A small network was shown many inputs. Here are its activations along a few directions, one row for each input.
Each table varies a few parts of the input and shows all the possible inputs, shuffled.
A made-up example of a description, with smaller parts first: one of 2 separate values, together with either a single point or one of 9 places along a line or (one of 4 places along a line, together with one of 5 places around a ring).
Shared parts are said once, and a part with two or three values counts as separate values.
In the rows, 128 means zero.

Other details of the inputs shift rows strongly along two fixed directions, in all tables alike. That doesn't count.

Table:
x1: [ 95 153 153 120 150 163 142  72 114 149 154]
x2: [ 89  80 157  97 136 127 179 136  94 150 115]
x3: [ 96  76 157  91 145 114 170 138 109 157 106]
x4: [ 73  99 174  99 167 125 166  94 118 131 108]
x5: [127 201 121 147 167 173 115  91 166 112 151]
x6: [141  73  74 144  95 111 103 184 122 105 130]
x7: [ 83 174 145 140 135 154 163  70 138 155 126]
x8: [147  47 139 106  86 105 131 160  62 125 131]
x9: [198 152  84 160 118 129  65 169 148  63 146]
x10: [ 89 153 154 113 179 141 141  91 161 144 129]
x11: [101 121 157 115 167 120 137 102 144 118 117]
x12: [193 178  67 172 102 124  84 176 161 105 118]
x13: [111 214 138 155 185 171 104  55 182  87 153]
x14: [161  43 121  90  94  78 126 202  96 146 118]
x15: [ 93 140 161 113 175 117 125  81 164 124 133]
x16: [160  62 112 124  47 100 142 186  63 155 116]
x17: [106 226 124 161 166 147 115  77 205 133 127]
x18: [192 177  72 174  87 134  88 167 150 106 132]
x19: [ 74 101 165  94 164 134 181 109 113 156 107]
x20: [ 90  90 151 110 118 101 179 137 115 170  87]
x21: [157 118 107 139  70 123 120 149  89 146 135]
x22: [ 76  96 178  95 162 114 154  96 129 137 114]
x23: [135 184 127 149 156 159  98  81 154  91 155]
x24: [147 116 105 143  85 113 138 176 116 133 108]
x25: [177  97 106 125  89 128 111 172  88 127 146]
x26: [193 170  76 161 101 101  71 169 175 116 131]
x27: [ 93  88 160  95 130 137 174 113  86 157 127]
x28: [186 155 100 153 111 141  64 130 123  86 166]
Each input here is: either a single point or (one of 3 separate values, together with one of 9 places along a line).
Question: Which other rows does x12 become when the choice among 3 separate values takes its other values? List them by row number.
Answer: x4, x19

Table:
x29: [ 57  77 157 108 130 112 206 129 125 156  80]
x30: [ 52 149 136 131 174 136 167 106 169 146 101]
x31: [171  90 132 103 137 101 123 166 113 141 124]
x32: [164  82 139  90 129 119 114 164 116 122 135]
x33: [186  74 104 131  49  74  99 193  94 135  97]
x34: [183  75 100 121  65  78  90 205  93 148 100]
x35: [105 143 113 134 145 162 137  97 130 148 130]
x36: [123 177 142 122 167 149 116  69 178  97 149]
x37: [174 158  76 166 131 145  68 155 140  88 146]
x38: [202 196  78 174 121 170  83 124 151  92 146]
x39: [210 180 100 150 136 145  61 133 181  68 159]
x40: [181 186  82 175 142 158  58 144 150  80 153]
x41: [180 181  99 167  89 129  87 151 151 108 157]
x42: [ 61 136 163 116 178 145 137  83 139 123 139]
x43: [174  80 104 131  46  88 120 200  95 134 133]
x44: [ 92 130 184  98 148 123 156  95 110 176  98]
x45: [ 74 216 136 136 202 163 155  82 194 126 113]
x46: [109 216 124 152 162 180 121  76 172 139 162]
x47: [ 81 101 145 116 149 121 127 121 116 118 134]
x48: [194 109  95 143  92 109 126 215 130 100  97]
x49: [114 235 145 151 209 182  89  66 186  84 164]
x50: [195 212 101 171 107 142  82 140 163  98 161]
x51: [163  54 102 117  50  77 119 222  76 151 131]
x52: [140 121 133 126 124 122 114 136 113  83 136]
x53: [100 137 132 148 144 146 134  91 128 110 129]
x54: [ 65  53 171  86 132 106 170  96 115 143 119]
x55: [167  79 100 136  44  82 117 198  93 132 133]
x56: [188 122 103 134  61 101 112 187 103 117 140]
x57: [ 69  50 154  99 108 130 200 103  72 175 101]
x58: [ 78 173 162 113 151 141 160  86 133 159 143]
x59: [112 201 131 143 186 160 140 116 185 121 113]
x60: [200 183  84 158 153 128  56 146 182 102 154]
x61: [195 121  96 125 119 124  65 175 149  97 152]
x62: [113 223 121 144 166 178 125  74 168 133 160]
x63: [ 58  68 175  86 110 106 193 129  84 193 120]
x64: [202 184  88 169 138 124  65 132 184  89 152]
x65: [132  30 132  98  67  63 133 191  63 174  85]
x66: [ 71 122 156 111 148 124 199 115 135 138  86]
x67: [ 97  82 156 123 123 129 159 117  83 127 115]
x68: [100  72 187  88 150 102 188 103 103 161 108]
x69: [102  98 149 116 100 133 173 120  98 160 130]
x70: [192 145  71 142 108 147  92 163 114 113 137]
x71: [ 87 131 176 106 127 110 164  79 110 159  94]
x72: [127   9 141  98  75  83 144 188  60 116 112]
x73: [ 69  97 178  96 120 119 181 120  94 183 128]
x74: [169 190  67 171 116 151  76 142 165 114 164]
x75: [126 147 138 110 177 121 130 103 149 138 132]
x76: [ 69  86 154  97 122 134 186 114  97 184 127]
x77: [ 59 203 128 163 180 153 154  69 206 119 111]
x78: [ 90 137 125 143 159 144 123 102 125 120 133]
x79: [119 175 130 147 173 130 119  71 188 123 140]
x80: [195 139  95 150 126 142  80 174 111  89 139]
x81: [136 115 136 135 120 125 109 138 118  89 138]
x82: [185  50  93 127  81  65 105 195 107 121 120]
x83: [ 92 202 119 179 173 165 108  54 170  92 146]
x84: [ 70  63 162  90 158  92 170 110 112 176 112]
x85: [ 75  34 191  69 124 107 185 110  93 153 115]
x86: [ 83 179 152 129 183 157 126  40 197 112 149]
x87: [190  74  86 124  64 117 126 184  72 121 116]
x88: [ 66  75 182  77 153 120 169 116  81 135 121]
x89: [154  97 133 133 113 130 132 148  85 105 121]
x90: [ 64 116 156 109 159 132 184 130 139 157  92]
x91: [164  50 131  96 100  73 145 171  88 134 111]
x92: [ 65  84 153 111 106 124 190 101  97 171 123]
x93: [ 74  89 166  84 163 129 151  95 138 150 131]
x94: [ 70 157 159 137 138 117 141  59 146 155 105]
x95: [ 68 140 172 115 178 150 136  85 132 122 140]
x96: [ 85 134 178 102 139 134 174 108 109 172 135]
x97: [198 158  93 138  99 106  68 170 129 120 117]
x98: [182 115  83 131 117 114  61 172 155  95 150]
x99: [153 112 125  96 139 123 105 144 134 112 140]
x100: [189 114  91 134  67 121 119 179 101 120 139]
x101: [ 70  66 190  81 118  97 176 118  77 196  85]
x102: [189 140  88 157 107 131  88 158 113  74 135]
x103: [139 102 110 131  82 126 142 147 111 143 135]
x104: [ 69 170 125 141 171 171 145  57 146 151 134]
x105: [189 190  72 180 114 166  78 124 155  95 147]
x106: [ 71 170 128 151 155 168 152  44 148 139 131]
x107: [197 112 101 137  71 127 120 182 101 123 140]
x108: [ 76 151 154 119 180 157 151  77 116 127 128]
x109: [194 188 105 167 136 148  61 139 158  52 158]
x110: [195 126  81 140 128 103  73 174 155 117 140]
x111: [184 165  73 160 117 160  80 148 136 113 145]
x112: [128 167 160 132 132 126 129  89 136 141 108]
x113: [188  51 120 119  39  68 109 205  71 140  91]
x114: [122 196 134 137 157 174 134  92 152 142 155]
x115: [125 191 124 141 169 184 128  81 143 135 140]
x116: [101 194 126 160 162 152 143 103 193 112 111]
x117: [ 55  94 168 117 144 120 156  88 113 117 126]
x118: [127  58 109 110 101  97 156 210 111 144  87]
Question: The inputs of x38 and x57 match in every part but one. If x49 is changed in the same way as x38 into x57, which row does it become?
Answer: x42
Question: The inputs of x68 and x82 match in every part but one. If x109 is changed in the same way as x68 into x82, which row does it become?
Answer: x117
Question: The inputs of x92 and x103 match in every part but one. If x74 is changed in the same way as x92 into x103, which row does it become?
Answer: x76
Question: Describe the family of inputs behind these rows.
Answer: one of 2 separate values, together with one of 5 places along a line, together with either a single point or one of 8 places around a ring
Question: List by row number the other rows that have the place on the line of 5 and the choice among 2 separate values in common with x80.
Answer: x31, x32, x44, x49, x59, x96, x114, x115
Question: Which other rows does x66 become when the place on the line of 5 takes its other values? List them by row number.
Answer: x29, x48, x77, x116
Question: Start at x89 and move only the place on the line of 5, one step at a time. The first step leads to x102. Which rows follow, in order?
Answer: x67, x53, x83

Table:
x119: [134 204 120 158 151 136  98  95 180 121 136]
x120: [161 110  98 140 117 124 110 166 127  97 119]
x121: [106 135 124 137 125 147 153 111 122 145 121]
x122: [163 100  96 141  81  97 118 182 121 127 105]
x123: [142 193 125 148 175 156  88  88 174  93 150]
x124: [172 129 116 127  92 119 115 154 113 135 136]
x125: [ 65 122 168 113 153 143 166  76 114 147 134]
x126: [141  82 143 101 124 112 125 140 100 121 125]
x127: [ 63 126 167 102 178 135 167  89 138 147 117]
x128: [143  66 138  96 101  88 132 164 104 145 118]
x129: [183  91 110 113 109 100  97 178 117 112 133]
x130: [165 115 106 131 122 123  97 167 122  99 126]
x131: [130  77 139 112 110 116 136 152  90 122 128]
x132: [ 68 130 159 114 145 149 173  82 110 166 121]
x133: [147 161 123 144 141 146  96 111 146  96 153]
x134: [ 83  90 177  95 139 128 163  91  97 139 132]
x135: [141 177 114 146 124 145 119 127 145 131 134]
x136: [ 72  94 160 100 157 121 177 114 120 149 108]
x137: [171  91  99 131 105 112 107 186 109 100 119]
x138: [ 70  99 164  98 146 116 170 113 125 161 107]
x139: [137 166 104 153 124 150 119 120 136 128 135]
x140: [165 112 112 129 101 123 100 145 108 112 149]
x141: [ 95 168 136 143 146 130 140  91 158 140 116]
x142: [158 114 108 135 108 127 103 162 115 100 136]
x143: [132 156 103 156 127 149 116 119 143 107 139]
x144: [166 130 112 134  95 121 120 165 115 135 130]
x145: [159 126 105 139  99 104 104 164 130 127 116]
x146: [140 195 122 144 178 149  93  96 186 103 150]
x147: [ 93 161 138 141 158 154 137  87 145 112 137]
x148: [171  90 109 127  90 115 104 168  96 115 141]
x149: [132 199 119 151 165 142  96 102 191 115 142]
x150: [102 132 135 129 135 143 135 107 121 128 136]
x151: [137 197 122 147 164 141  94  97 190 116 145]
x152: [171 114 110 131 124 120  95 164 122  99 131]
x153: [ 78  94 170  93 162 119 169 110 118 151 115]
x154: [ 92 159 133 142 149 154 139  86 139 123 139]
x155: [ 88  99 165  99 126 132 170  92  90 169 126]
x156: [149 173 120 147 131 123  97 113 161 125 134]
x157: [163 121 106 136  99 128 113 156 106 133 134]
x158: [154 110 100 143 104 128 115 162 119  98 129]
x159: [ 68 140 161 118 140 142 187  90 122 166 114]
x160: [107  62 165  89  96 107 181 143  72 177 110]
x161: [179 102 113 125  84  89 100 168 113 130 123]
x162: [126 197 109 157 159 143 105 107 191 113 133]
x163: [167 119 109 133  98 128 110 151 106 133 137]
x164: [138 172 107 154 119 146 131 129 149 128 127]
x165: [ 62 119 158 111 172 136 179  92 142 144 109]
x166: [ 96  26 147  90  97  87 185 174  86 164  87]
Question: Describe the family of inputs behind these rows.
Answer: one of 6 places along a line, together with one of 8 places around a ring
Question: The inputs of x161 and x129 match in every part but the place on the ring of 8. If x119 is changed in the same way as x161 into x129, which row does it become?
Answer: x153
Question: Which other rows does x134 become when the place on the line of 6 takes its other values? List them by row number.
Answer: x131, x133, x142, x147, x158
Question: Which other rows does x151 become when the place on the ring of 8 takes its other values? List them by row number.
Answer: x123, x133, x146, x148, x156, x160, x163
Question: Start at x143 and move only the place on the line of 6, one step at a time. The first step leads to x154. Which rows follow, in order?
Answer: x150, x125, x148, x140

Table:
x167: [ 86  84 170  85 139 128 173 106  82 193 120]
x168: [113 182 128 155 175 140 102  99 161  90 133]
x169: [ 88  78 173  86 142  94 175 104 110 194 111]
x170: [103  49 187  68 129  96 188 134  82 188  91]
x171: [125 103 126 135 133 114 126 159 120 112 117]
x172: [105 171 111 149 158 175 122 104 160 122 148]
x173: [181  96  91 152  96 128 109 174  98  91 135]
x174: [104 180 126 142 156 142 132 118 165 120 134]
x175: [ 97  87 178  94 130 125 190  98  76 182 125]
x176: [ 77  49 162  89 104 121 212 135  63 163 113]
x177: [ 86 161 133 139 177 166 120  71 138 111 135]
x178: [ 84 156 131 141 174 170 130  81 144 121 135]
x179: [184 131  88 164  44 125 119 167  93 131 129]
x180: [ 82  46 197  72 118  89 172 133  72 168 118]
x181: [163 173  84 166 151 124  66 120 181  78 138]
x182: [ 62  73 156  91 132 105 191 120 118 168 106]
x183: [ 93 152 145 128 167 154 151 102 169 125 119]
x184: [144 212 104 154 161 159 103 114 198  96 134]
x185: [ 57 149 170 131 181 163 171  37 121 120 132]
x186: [175 191 112 153 145 126  83 137 161 127 146]
x187: [198  66 108 120  64 108 101 186  68  96 150]
x188: [157 171  91 168 127 164 111 131 153  96 158]
x189: [159 218 111 157 160 139  59  81 208 101 170]
x190: [171 129  81 156  53 129 102 173 101 143 122]
x191: [ 42 147 169 125 179 149 178  83 153 147 125]
x192: [148 224  90 161 162 138  90 100 204 112 140]
x193: [ 83  39 182  67 112 115 168 121  58 175 126]
x194: [ 45 138 157 122 177 141 176  67 170 153 125]
x195: [180 102  98 123  93 128  75 169 100 100 153]
x196: [176 124  80 158  53  93 102 175 129 143 113]
x197: [187  97 101 132 113 108  89 182 121  81 108]
x198: [200  69 117 115  62 104 104 183  69 116 150]
x199: [ 73 147 198  94 178 141 154  53 151 146 128]
x200: [129  91 113 132 129 105 123 145 136 119 116]
x201: [156 191 101 151 140 128 100 145 160 111 132]
x202: [119 187 143 140 163 139  95  93 164  98 155]
x203: [104 168 146 116 165 139 151  96 157 136 108]
x204: [ 98 152 147 133 179 149 138  90 164 110 112]
x205: [126 189 122 144 147 156 139  91 142 124 141]
x206: [106  84 144 123  66  93 167 164  79 174  92]
x207: [197  64 118 104  81  93  92 200 100  96 122]
x208: [170 114  88 124  97 123 110 181 102 130 124]
x209: [183 128  97 148  60 110 109 181 122 131  99]
x210: [157 104  87 127  94 131 115 185 108 123 131]
x211: [186  96  99 126  94  91  75 170 131 100 144]
Question: The inputs of x199 and x198 match in every part but one. If x170 is changed in the same way as x199 into x198, which row does it become?
Answer: x175
Question: The inputs of x174 and x176 match in every part but one. If x202 is changed in the same way as x174 into x176, which row does it become?
Answer: x187
Question: Describe the family of inputs behind these rows.
Answer: one of 5 places along a line, together with either a single point or one of 8 places around a ring
Question: List by row number the other rows that have the place on the line of 5 in common with x196.
Answer: x169, x181, x182, x189, x192, x194, x200, x211
Question: List by row number the other rows that have the place on the line of 5 in common with x177.
Answer: x167, x172, x178, x190, x193, x195, x208, x210
